A small network was trained on invented records. Each row is its activation on one of them, seen along a few directions.
After each row come some of the record's fields: PAZO, PIVEL, ROFI, SOMOV, SUZ, VEDOG, DUD.
Not every record has every field; a missing one is written missing.
Other fields move the rows too, some of them a lot.
Random noise pushes rows far along 11 fixed directions. That doesn't count. These rows show it; they differ only by the noise:
[-234  293  -13  -11   92   63 -234   24 -367  -85 -662  110  105  -36
  146 -211  165  264  -63   96  258  455  299 -130 -665 -256]
[-108  -33   80   73  -37   88  -66  237  272   19  228  -46  331  -97
  258  130  132 -144 -401  178 -115  458 -122 -143  141   20]
[ 206  246  193  -37   72  212  323  165 -294 -124   55 -118   88 -175
  248 -442   22  -63 -466  269  283 -438   88 -306 -355 -331]
[  38  291 -276  203  132  208  118   28   50 -332  312 -317  289  214
   66 -325 -370  257  213 -240   90 -335  325 -182   86   86]
[ -14  190  313  -12  107  352 -265 -256 -392 -158 -207  242 -198   81
 -351  -75 -216 -218  109  385   67 -316 -448 -271  -51   43]
[-147  -62 -145  -79 -195  129  -41  126   46  167   49  147 -228  -36
   28  -30   40   93  146  -58 -217  120 -160  188   27   -4]
[-154  322   24  167    8  379    0   65 -419 -114 -226  -10   85  224
  241 -116 -335  112  543  154 -541  262 -129  104   73 -110]
[ -89 -414  -10  -32   34 -183 -307  412  172 -116   17  245 -696  216
 -280  -17  -27 -388 -523  158 -148   81 -372 -432  224  281]
[  14  155 -310 -157  -90  236 -453 -120   13 -152  110  206  -91  -66
 -405 -106   56  174  -59  -66  413 -150 -105  -99 -173   62]
[-436 -209 -299  104  463 -148 -194  518  360  -58  497 -173  -98   57
  321 -309  181  163 -778 -144  260  415  407 -563 -275  201]
[-275  151 -116  246  164 -256  159  -47    3  280 -571  -11  475 -104
  -98   29  -23  165  407   36 -117  587   63  -75  143 -213]
[-242  100 -314   24   68  131   49  496 -167   -5  105  -11 -160   66
  346 -329  -53  192 -147  128 -281  272  -19 -105  -61 -203]
[ 254  166  395   61 -443  475  -42   11  185 -413  218 -195  472  141
  480  230 -101 -221 -127   30 -223   49   39  182   75  164]

[ 348   92  256 -114  -96  207   28 -109  -77 -172  148  101 -165  -84
 -231 -101   54 -259 -269  126  339 -667 -159  -82  -46    6] => (PAZO zuka; PIVEL kito; ROFI linu; SOMOV sose; SUZ rik; VEDOG livas; DUD dimu)
[-399   -9 -173   55   43 -103  -24   27  239  146  115  -77  305   -4
  124  170  -31  215   30   48 -118  412   -3  -31   89   49] => (PAZO missing; PIVEL missing; ROFI linu; SOMOV sazoz; SUZ rik; VEDOG zinu; DUD dimu)
[-562  -96 -106  -12 -235  -96  244  353  131  401 -286   92 -195   46
  573   54  200  235  217  -47 -485  529   97  502  -22 -158] => (PAZO fif; PIVEL deza; ROFI ninu; SOMOV sazoz; SUZ rik; VEDOG livas; DUD sezi)
[ 217  108 -112  -69   46   87 -238   60 -590 -193 -373   93 -281  111
   36 -204  -45   73  202  -28 -139  224   66   54 -305 -190] => (PAZO missing; PIVEL missing; ROFI linu; SOMOV sose; SUZ buzo; VEDOG livas; DUD dimu)
[ 407  128 -124   23  228  113  202   74 -336 -109  354 -192   14  -79
   15 -354 -142    0    3  -37   16 -313   54 -144    9 -185] => (PAZO missing; PIVEL missing; ROFI linu; SOMOV sazoz; SUZ buzo; VEDOG livas; DUD dimu)
[  66  -42 -345 -203   44   68 -541  -51  218  129  581  253   14 -320
 -587  241  306   10 -338   64  284  212 -437  -87  160  127] => (PAZO missing; PIVEL missing; ROFI linu; SOMOV sazoz; SUZ rik; VEDOG livas; DUD miniz)
[-130 -186  133  -30   37   38  302 -133   20  436  323   33 -107 -145
   45   93  -66 -111  271  151 -322 -191 -411  181  336  -33] => (PAZO missing; PIVEL missing; ROFI ninu; SOMOV sazoz; SUZ buzo; VEDOG livas; DUD sezi)
[  88  -48 -177 -173 -407 -164 -138  278  -59 -172 -402  123  -64   80
  214  137  118  -11 -253  161 -155  369  -65  181  -43 -231] => (PAZO missing; PIVEL missing; ROFI linu; SOMOV sose; SUZ buzo; VEDOG livas; DUD dimu)
[ -83  -61  410  119  112 -179  139 -244  -88  -84 -396  -95   22  214
   74  173 -146  -85  194   13  -66  -55  208   23 -109  145] => (PAZO missing; PIVEL missing; ROFI linu; SOMOV sose; SUZ buzo; VEDOG livas; DUD kag)
[  42  -45   -7  -20 -221  291   77   89  113  -36  330 -122 -146   85
  330 -106   -7  141  202 -420 -196  -74  277  317 -147  179] => (PAZO zuka; PIVEL deza; ROFI linu; SOMOV sazoz; SUZ rik; VEDOG livas; DUD sezi)
[ 172 -273  -82  113   56 -419  536  -73  418  267  325 -265   79 -101
 -223   23  -96   -4  191 -390  -14 -362  184   14  395  160] => (PAZO missing; PIVEL missing; ROFI ninu; SOMOV sose; SUZ rik; VEDOG zinu; DUD sezi)
[ 169  -92  584   88  -74  150  118 -382 -182 -111 -175  -89  -77  249
  135  177 -286 -280  505  -62 -323 -275  -25  214   65  224] => (PAZO missing; PIVEL missing; ROFI linu; SOMOV sazoz; SUZ buzo; VEDOG livas; DUD dimu)
[-508  -71  104 -156  474   82  -97 -189 -127  104  237  -41 -271  -66
  386 -384  183  239 -410   76  663 -403  328 -259 -787  -26] => (PAZO missing; PIVEL missing; ROFI linu; SOMOV sazoz; SUZ buzo; VEDOG livas; DUD miniz)
[-428 -241 -294 -272 -123   34 -113  133  245  252  444   98 -190 -109
  201  -29   34  154 -377  207   71  -59 -314  -73  -68  -42] => (PAZO missing; PIVEL missing; ROFI linu; SOMOV sazoz; SUZ buzo; VEDOG livas; DUD sezi)
[-443  105  139   28   68  246  -63 -231 -300    9 -111   23 -156  272
  162   23 -357  197  539  129 -349  -45 -110  104 -128  119] => (PAZO missing; PIVEL missing; ROFI ninu; SOMOV sose; SUZ rik; VEDOG zinu; DUD kag)
[ 160 -314  272  -13 -268  -74   61 -153  391  -18  187 -141   42   89
  301  368  108 -157   85 -342 -157    4  214  449  125  302] => (PAZO missing; PIVEL missing; ROFI linu; SOMOV sose; SUZ buzo; VEDOG livas; DUD miniz)
[ 153 -130  308  -12 -559   70  134    3  462 -154   59   -8  102  125
   85  356  -77 -346 -104   50 -204 -245 -213  221  426  219] => (PAZO fif; PIVEL deza; ROFI ninu; SOMOV sose; SUZ rik; VEDOG zinu; DUD sezi)
[-422  -94  160  276  537  -81  231 -127  139   73  162 -219  -95  220
  -10 -272 -306   37  203 -168  115 -360  271 -406    8  303] => (PAZO fif; PIVEL deza; ROFI linu; SOMOV sazoz; SUZ rik; VEDOG livas; DUD dimu)
[-133 -303  215 -110  -25  258 -138  117  -34  192  229  146 -438  -22
  336  -66  102 -187 -104   13 -238  111 -205   90 -132   92] => (PAZO zuka; PIVEL kito; ROFI linu; SOMOV sose; SUZ buzo; VEDOG livas; DUD dimu)
[  63   96 -217   44  -23  305  162 -119  203  193  613 -120  286 -193
   39  -97  -30  152  335 -231  -32 -200  -46  218  267   -4] => (PAZO zuka; PIVEL deza; ROFI linu; SOMOV sazoz; SUZ buzo; VEDOG livas; DUD miniz)
[ 381 -126   10 -294 -305  261 -539 -128 -109 -159  109  188 -166 -138
 -150   83  142 -146 -226  -42  160   40 -217   30 -257   52] => (PAZO missing; PIVEL missing; ROFI linu; SOMOV sose; SUZ rik; VEDOG zinu; DUD miniz)
[ -88  172 -329  -20  -80   10 -249  106  -51   32  -44   91  336  -88
 -103  193   30  150   52  182 -194  631 -246   23  167 -158] => (PAZO missing; PIVEL missing; ROFI linu; SOMOV sazoz; SUZ rik; VEDOG livas; DUD dimu)
[-148 -133  196 -212 -438  312 -130 -226  -15  179   79  146 -277   30
  153  261  -26   86  426 -146 -369   35 -164  512 -188  205] => (PAZO missing; PIVEL missing; ROFI ninu; SOMOV sazoz; SUZ rik; VEDOG livas; DUD dimu)
[ -45  399  -29 -267 -246  508 -310 -433  -57 -126   86  187  232 -185
   18  -50  189  212  -33  149  684 -487  -71  236 -381 -177] => (PAZO fif; PIVEL kito; ROFI linu; SOMOV sazoz; SUZ buzo; VEDOG livas; DUD dimu)
[ 135   77  171   50   22  110  -18   83 -230 -134  -46 -164  165   21
  327  -25   10   14  -29  -58 -189  371  238   -1 -282  -32] => (PAZO missing; PIVEL missing; ROFI linu; SOMOV sazoz; SUZ rik; VEDOG zinu; DUD dimu)
[-476  109  -44  -75 -182  -37    2  168  115   40  -74   55   81   72
  232  271   31  223 -194  317 -187  278  -89  137  -82  -26] => (PAZO missing; PIVEL missing; ROFI linu; SOMOV sazoz; SUZ rik; VEDOG zinu; DUD lonet)
[  -5  231 -210  -13   34  167   92   74 -124 -145  326 -107   89   72
   54 -108 -200  159    7  160  -54 -299 -102   -5  133  -95] => (PAZO missing; PIVEL missing; ROFI linu; SOMOV sose; SUZ rik; VEDOG livas; DUD miniz)
[-575 -159  385   68  356   93 -261 -186 -161  271 -326  144 -294   37
  114  -23   56   59  169  -31  -20  402  131 -163 -550  216] => (PAZO fif; PIVEL deza; ROFI linu; SOMOV sazoz; SUZ rik; VEDOG zinu; DUD lonet)
[ 420  201  135   86 -343 -107  274   68  -98 -168 -625  -53  255    1
  -24   31   14  -95  147  -81  -99   81  217  177   25 -209] => (PAZO fif; PIVEL deza; ROFI ninu; SOMOV sazoz; SUZ rik; VEDOG zinu; DUD kag)
[-386  -71  310  176  181 -262  310 -206  429  217 -123  -76  250   -2
  -41  125   15  -86  -45   54  265 -215  108 -174  128  159] => (PAZO zuka; PIVEL kito; ROFI linu; SOMOV sazoz; SUZ rik; VEDOG livas; DUD dimu)
[-172  154  175  -25  326   43  -36 -210 -267   37  -39   56   87  -73
   -6  -29    9  -30 -136  417  247 -161 -180 -185 -119 -149] => (PAZO missing; PIVEL missing; ROFI ninu; SOMOV sose; SUZ buzo; VEDOG livas; DUD sezi)
[ -84  -22 -294  -61   -4  -72   -7 -135  187  181  313   65  -62  -84
 -424  136  -41  182  214  -99   45 -212 -164  122  234  112] => (PAZO missing; PIVEL missing; ROFI linu; SOMOV sazoz; SUZ rik; VEDOG livas; DUD lonet)
[ 373 -100  366 -115   80  173  -21 -266 -286  319  213   88 -121 -389
 -140  114  323 -114  168 -200  -72  167  -40  257 -276   45] => (PAZO missing; PIVEL missing; ROFI ninu; SOMOV sose; SUZ rik; VEDOG zinu; DUD dimu)
[ 158  347 -375 -276 -425  189 -200   60 -340 -257 -249  221  -50   30
  -78  -18  -55  173   -2  348   37 -204 -330  247  -13 -383] => (PAZO missing; PIVEL missing; ROFI linu; SOMOV sose; SUZ buzo; VEDOG livas; DUD miniz)
[-367   30  243   45  160  -16  100 -198   45  416  -24    9  464 -294
  122  201  107  -21  -20  375  -44  367 -265 -108   10 -148] => (PAZO missing; PIVEL missing; ROFI ninu; SOMOV sazoz; SUZ rik; VEDOG zinu; DUD miniz)
[-188 -390  757   15  219  -95  157 -453  100  398  -41  -81  -94 -144
  346  188  271 -181   99 -217  107   -3  316  187 -439  254] => (PAZO missing; PIVEL missing; ROFI ninu; SOMOV sose; SUZ buzo; VEDOG livas; DUD miniz)

Which values does each new row have?
[ 506 -115 -238 -326 -477 -107  151    1  -92  231  -17  253 -330 -317
 -359   73  212  -42  112  -67  -59 -279 -332  465  168 -272] => (PAZO missing; PIVEL missing; ROFI ninu; SOMOV sose; SUZ buzo; VEDOG livas; DUD sezi)
[ -16  -70 -594  -90 -344 -460  355  245  484  299 -112   39   58 -228
 -153  -20  286  306  -13 -307  201  -35  223  328  207 -241] => (PAZO fif; PIVEL deza; ROFI ninu; SOMOV sose; SUZ rik; VEDOG livas; DUD kag)
[ 153  -22  -18  -42 -112  -54    2  225   33 -339  110 -112  -68  186
   98  -18 -115  -77 -391   77  -16 -145   46 -171    9   70] => (PAZO missing; PIVEL missing; ROFI linu; SOMOV sose; SUZ rik; VEDOG zinu; DUD dimu)
[-222  255  411  -33 -194  424   10  -25  -58 -137  254  -22  304   81
  419  366 -105  -81 -185  568 -328   31 -356  153   64   23] => (PAZO missing; PIVEL missing; ROFI linu; SOMOV sazoz; SUZ rik; VEDOG zinu; DUD lonet)
[ -66  -37 -502  -29 -245 -344   58  148  482 -381   45 -143   55  359
   44   -2 -240   72 -260   45  276 -570   64  -62  457   -1] => (PAZO missing; PIVEL missing; ROFI ninu; SOMOV sazoz; SUZ buzo; VEDOG livas; DUD miniz)
[ 302 -219  191  -75 -213 -130  188  -44   16    3  -32   40 -238   35
  -92  137  -66 -312   20   73 -179 -363 -249  156  293   12] => (PAZO missing; PIVEL missing; ROFI linu; SOMOV sose; SUZ buzo; VEDOG livas; DUD miniz)
[  47   14  160  102  231  -43  164  102  -78 -242  224 -147  -48  196
 -123  -77 -353 -206 -285  308  -82 -385 -191 -475  216  129] => (PAZO missing; PIVEL missing; ROFI linu; SOMOV sose; SUZ rik; VEDOG zinu; DUD dimu)
[  78 -214  -62 -130  -29 -285  278  270   44  188    3  -95 -149 -220
  222 -207  252   56 -443 -113  140   23  277  -86 -361 -190] => (PAZO missing; PIVEL missing; ROFI linu; SOMOV sazoz; SUZ rik; VEDOG livas; DUD miniz)
[ 546   93  283  238  468  155  211 -348 -203   -9  355 -121  142 -140
 -417 -192 -147 -352  296  -79  156 -561 -117 -226  379   55] => (PAZO zuka; PIVEL kito; ROFI ninu; SOMOV sose; SUZ buzo; VEDOG livas; DUD dimu)
[ 278  116  306 -129 -161  248 -310 -159 -489 -118 -366  169  -55  -62
   72  137  157 -116  114  103 -149  337  -85  235 -342 -110] => (PAZO missing; PIVEL missing; ROFI ninu; SOMOV sose; SUZ rik; VEDOG zinu; DUD miniz)
[-697  -13  -16  -43   10  -42  -19 -167  466  260  351   70  227  -30
   -5  446   18  194 -113  339   36    4 -303   78  224  191] => (PAZO missing; PIVEL missing; ROFI linu; SOMOV sose; SUZ rik; VEDOG zinu; DUD lonet)
[ 260  248   35 -160 -185   79 -101  -25 -332 -204 -322    2  171 -109
  187  -28  209  152 -155    7  217  159  281  162 -526 -256] => (PAZO missing; PIVEL missing; ROFI linu; SOMOV sose; SUZ rik; VEDOG livas; DUD dimu)
[-196 -198 -138  -42  143 -116   42  350 -121   12  212   75 -763  258
   39  -75  -74   51  -47  -14 -357 -133  -52   79   63  152] => (PAZO missing; PIVEL missing; ROFI ninu; SOMOV sose; SUZ rik; VEDOG livas; DUD lonet)
[-222   -7  -60   52  -39 -234  242 -121   69  324 -493  145  118  -93
   29   35   80  -26  322  189    8  -18 -183  218  326 -328] => (PAZO fif; PIVEL deza; ROFI linu; SOMOV sose; SUZ buzo; VEDOG livas; DUD miniz)
[ 234 -108  240  123  246  -16  175   36 -186 -138   96 -242    0   73
    8 -248 -354 -254 -156   80  -76 -261   -5 -537  -20   46] => (PAZO missing; PIVEL missing; ROFI linu; SOMOV sazoz; SUZ rik; VEDOG zinu; DUD miniz)
[ 333 -115 -230  -35   41 -317   17 -162    3  104 -114   41 -139 -107
 -436   25  112   54  275 -347  155 -103  127  176  103   -4] => (PAZO missing; PIVEL missing; ROFI linu; SOMOV sose; SUZ buzo; VEDOG livas; DUD miniz)
[-320 -276 -206   70  144 -348 -130  249  281  -94   76  -58 -254  304
  -25   90 -109   67 -177 -131 -132  247  143 -200  112  319] => (PAZO missing; PIVEL missing; ROFI linu; SOMOV sose; SUZ rik; VEDOG livas; DUD dimu)
[ -87 -206   55  -94  -91  103 -387 -322  173  -27  227   64 -355  161
 -223  277   29  176  383 -564  -22   39  243  341 -238  582] => (PAZO missing; PIVEL missing; ROFI ninu; SOMOV sose; SUZ rik; VEDOG livas; DUD sezi)
